Each row below holds a small network's activations on one input, seen along a few directions.
Each table varies a few parts of the input and shows all the possible inputs, shuffled.
A made-up example of a description, with smaller parts first: ring(8) and (point or ring(11) or (values(3) and line(6))).
Shared parts are said once, and a part with two or three values counts as separate values.

Other details of the inputs vary at random and push rows far along two fixed directions, the same in every table; ignore that.

A family of inputs:
row 1: [-24 -17 -30   7   5 -36  18  -8   3   2  10 -46  -6  -7   0]
row 2: [ 46  28  29 -27 -49   5 -22 -22  10  -4  -7  41   3  32  -5]
row 3: [ 56  30  26 -13 -47  23 -13 -26  32  -1  25  32  48  59  -8]
row 4: [-70   1 -52 -23  48 -17  16   7 -64 -20 -40 -40 -48 -28  63]
row 5: [ 18 -10  14  23 -22  10 -17  10   4  -1  -1  12  28 -18 -20]
row 6: [ 20   8  13 -48 -12  41 -62  21 -15 -40   6  29  18  20  12]
row 7: [-13  14 -42 -24  -2 -32 -19   0 -27 -36 -21 -12  -5 -38  20]
row 8: [ 52  25  25 -26 -53  20 -19 -27  22  -7   8  64  16  38 -17]
row 9: [ -2  12 -46 -21   1 -27 -18   3 -35 -24 -26 -10  -6 -34  18]
row 10: [-67 -67  23  53  40  20  75 -29  51  78  38 -38 -89  43 -74]
row 11: [-21   6 -29 -21  38  11 -14   3 -27 -20  -5 -38  16   6  55]
row 12: [-61   4 -49  -5  61 -24  17  -2 -50  -8 -21 -66 -21 -12  75]
row 13: [ 57 -19  54   4 -65  32 -58  19  39 -20  36  49  65  11 -45]
row 14: [-33  20 -23  -2  24 -41  52 -22   7  20 -24 -14   2  25  26]
row 15: [-10   9 -26  -8  16 -18  19   0 -13   9 -14 -10 -39 -32 -17]
row 16: [ 84  -5  34 -19 -43  31 -47  21  43 -17  47  22  57  48 -49]
row 17: [-41 -20   8  34  37   2   9  -1 -20   8  -5  -7 -21 -16  28]
row 18: [ -5  27  16  13 -17 -22  21 -21 -26   2 -40  -3   8 -14  50]
row 19: [-14   4 -16  -3  35   1 -19   2 -19 -11  13 -26   4  19  40]
row 20: [ 46  -8  71   5 -20  62 -72  12  26  -6  40  59  49  29 -23]
row 21: [ -64  -72   19   43   37   13   60  -34   43   74   25    2 -120   24
  -80]
row 22: [  0   3  19  -5   6  29 -43  21 -27 -28  -7  12  36  -6  45]
row 23: [ 43  -4  14  -3 -40   9 -48  26 -10 -26   0  22  63 -15   8]
row 24: [ 14   2  -6   0 -17  -2 -19  -1  23 -11  25 -17  27  13 -24]
row 25: [-60   8 -49 -17  63 -34   1 -13 -61 -12 -31 -29 -50 -39  66]
row 26: [ 27  -4  29 -20 -15  59 -46  22  21 -13  40   8  38  63 -17]
row 27: [ 37   3  -5 -40 -42  -5 -59  13   0 -43  10  27  31  -5  -7]
row 28: [  0  -2 -45 -26  -4 -34 -17   7 -37 -22 -22 -10  -6 -32  24]
row 29: [-36  12 -60 -21  34 -54  30   5 -55  -5 -39 -40 -42 -60  41]
row 30: [  1  18  -2  12   6  -5   5  18 -23  -4 -20 -10  18 -46  13]
row 31: [ 55  20   6 -35 -35  18 -44  31  16 -20  13  38  16   1 -17]
row 32: [ 29   5  -1 -10  -7   0  -4  14  12   8  23 -17  20  11 -19]
row 33: [-63 -20  -2  23  34  10  28  10 -33   5 -22 -28 -23 -20  35]
row 34: [ 43  -3  42   9 -50  29 -50  14  30 -22  22  38  58  -1 -37]
row 35: [ 34  46   5 -23 -28 -12 -13 -17 -10 -13 -12 -11  37  32  44]
row 36: [ 31   6 -26 -21 -17 -14 -35  15 -14 -24   8 -22  48   5  19]
row 37: [ 54  24  14 -23 -33  31 -39  24  32 -11  17  43   8   6 -42]
row 38: [ 44  28  23 -15 -36  13  -7 -17  33  -4  24  41  54  64 -12]
row 39: [-21  31  -3  -3   6 -31  24  -4 -19  -9 -50  19  36 -12  57]
row 40: [ 36  21 -17 -34 -10  -5 -33  16 -18 -42 -15  12  13 -18   4]
row 41: [-49 -17 -31 -13  44   1  12 -11 -25   0 -19 -16 -50 -17  26]
row 42: [  8  28 -26  -9  15 -12   4  11 -13  -3  -1 -37  16 -12   9]
row 43: [-52  26 -26  17  20 -48  61 -24 -45  -3 -54  -6   2 -34  72]
row 44: [-31  17 -61   2  45 -50  39  -1 -41 -14 -31 -74 -14 -36  46]
row 45: [-19  17 -23 -14  44  -6 -25  -3 -32 -14   5 -33  11   4  55]
row 46: [   7  -62   68   63  -18   28   50   -6   74   80   45   26  -42   12
 -120]
row 47: [-22  11  -6  34  14  -8  35  14  -2  15 -20 -16 -18 -47   7]
row 48: [ 52  45  -5 -22 -18  19 -38  31  14 -24  16  -3  50  10   5]
row 49: [-44 -57  31  80  13  -3  93 -10  59  88  18  -8 -86 -18 -81]
row 50: [-23 -37  31  35 -11  -3  80 -56  67  72  21  51 -78  47 -95]
row 51: [ 53  31  -4 -27 -23  12 -37  34  13 -21  21  -3  49  13  10]
row 52: [  4  -9  26  -2   4  45 -35  14  -7 -18  -1  18  35  -2  24]
row 53: [  8   5 -35 -31   6 -33  -6  12 -35 -32 -25 -11 -10 -33  25]
row 54: [-34   1 -27  27  32 -36  41   5 -39  -8 -43 -39 -15 -62  34]
row 55: [  2  -1 -10   5   4 -24   5  20 -35 -25 -28 -17  20 -46  37]
row 56: [ -10  -57   16   59   -1    7   52  -28   73   76   47  -16  -53   36
 -113]
row 57: [-51 -42  36  81   1  -9 114 -64  47  88   1   9 -78   9 -57]
row 58: [ 57  22  40 -40 -48  21 -35  -3  48  -6   7  90  41  60 -39]
row 59: [-30 -66  37  42  22  27  30 -29  58  65  46  29 -98  41 -94]
row 60: [-51 -22  13  22  28  15  19   5 -22   6 -14 -18 -19 -17  23]
Each input here is: values(3) and (line(4) or line(6) or (values(2) and line(5))).
The inputs of row 32 and row 46 match in every part but the values(3) part. If row 38 is changed in the same way as row 32 into row 46, which row does it become?
> row 43
The inputs of row 3 and row 57 match in every part but the values(3) part. If row 26 is changed in the same way as row 3 into row 57, which row does it become?
> row 33
A walk changes only the line(4) part. It starts at row 2 and steps to row 8. List the rest of the walk in order.
> row 50, row 58
A walk changes only the line(5) part. It starts at row 13 and steps to row 23. List the rest of the walk in order.
> row 55, row 46, row 49
Change only the values(3) part in row 6. List by row number the other rows that result.
> row 10, row 60

A family of inputs:
row 61: [ 47  -2   7  20 -58 -31  19  -5  39  10   7  17  33  -1 -50]
row 62: [ 11 -18  13   6 -11  33  -8   5  54  33  41   0 -30  21 -67]
row 63: [ 18  44 -56 -56  27 -12 -49  31 -37 -59  -8 -18  33 -21  50]
row 64: [-55 -44   8  43  26  17  42 -44   5  47  20 -26 -62  27 -18]
row 65: [ 88  46  41 -23 -74  22 -35  -1  41 -11   6  83  40  24 -45]
row 66: [-60   1 -37  25  56 -33  51  -8 -49   4 -29 -84 -64 -54  27]
row 67: [ -6   5   4  50 -14 -35  78 -26  48  50   0  -7 -23   1 -59]
row 68: [-56 -31 -56  22  37 -46  42 -10 -53  12 -27 -81 -58 -71  23]
row 69: [ -9 -26  15  29  21  26  30  -9  12  32  15 -23 -45  18 -17]
row 70: [-21  -1   8  25  -1 -24  90 -44  25  63 -22  20 -67   7 -25]
row 71: [-28 -40  31  47   8  38  29  12  43  42  25  20 -30 -14 -74]
row 72: [ -6  28 -45 -62  31  -5 -56  -1 -43 -53 -12  -8  41  22  80]
row 73: [ 52  11  44   2 -20  43 -66  33  15 -18  33  34  40   0 -23]
row 74: [-10  35 -25 -45  19  -6 -21  25 -49 -40 -17 -38  12   5  66]
row 75: [-34 -45  25  20   8  26  20 -32  49  41  40  -3 -54  58 -45]
row 76: [ 27  -6  55  -3 -14  48 -68   2   9 -17  30  44  43  42   8]
row 77: [  7  37 -42 -65  36  -6 -38  25 -45 -42 -16 -19  34   8  66]
row 78: [ -7 -45 -31   3  16 -17  11   3  25  17  26 -11 -43  -3 -58]
row 79: [-94 -17 -28  25  67 -17  71   9 -44  19 -38 -42 -43 -51  52]
row 80: [ 71 -20  45   2 -50  39 -85  37  20 -17  43  48  51   2 -48]
row 81: [ 37  31  36 -29 -48   7 -18 -38  15 -12 -12  68  33  41  12]
row 82: [ 14  16 -45 -52  -9 -23 -52  32 -45 -57 -14 -38  28 -41  48]
row 83: [-31  17  -6 -21  18  15 -41  18 -57 -56 -32   7  57 -11  88]
row 84: [ 10 -46  29  19 -19  24 -21  30  23  -4   7  23  13 -21 -53]
row 85: [-52  -1 -23  25  59 -21  27  10 -47  11 -29 -39 -36 -34  66]
row 86: [ 15 -27  16  25 -44 -29  53 -33  47  46  -3  39 -51  -9 -80]
row 87: [ 24  69 -21 -24 -14 -42  10   7 -36 -34 -45 -12  70  -1  77]
row 88: [ 47  27  38  -8 -53   5 -17 -27  35 -10  10  44  77  58   1]
The inputs of row 70 and row 81 match in every part but one. If row 69 is changed in the same way as row 70 into row 81, which row does it become?
> row 64
Describe the family of inputs behind these rows.
> line(4) and (values(2) or line(5))
Which other rows agree with row 66 in the line(4) part? List them by row number.
> row 62, row 63, row 65, row 67, row 71, row 73
A walk changes only the line(5) part. It starts at row 83 and steps to row 76. List the rest of the walk in order.
> row 64, row 75, row 72
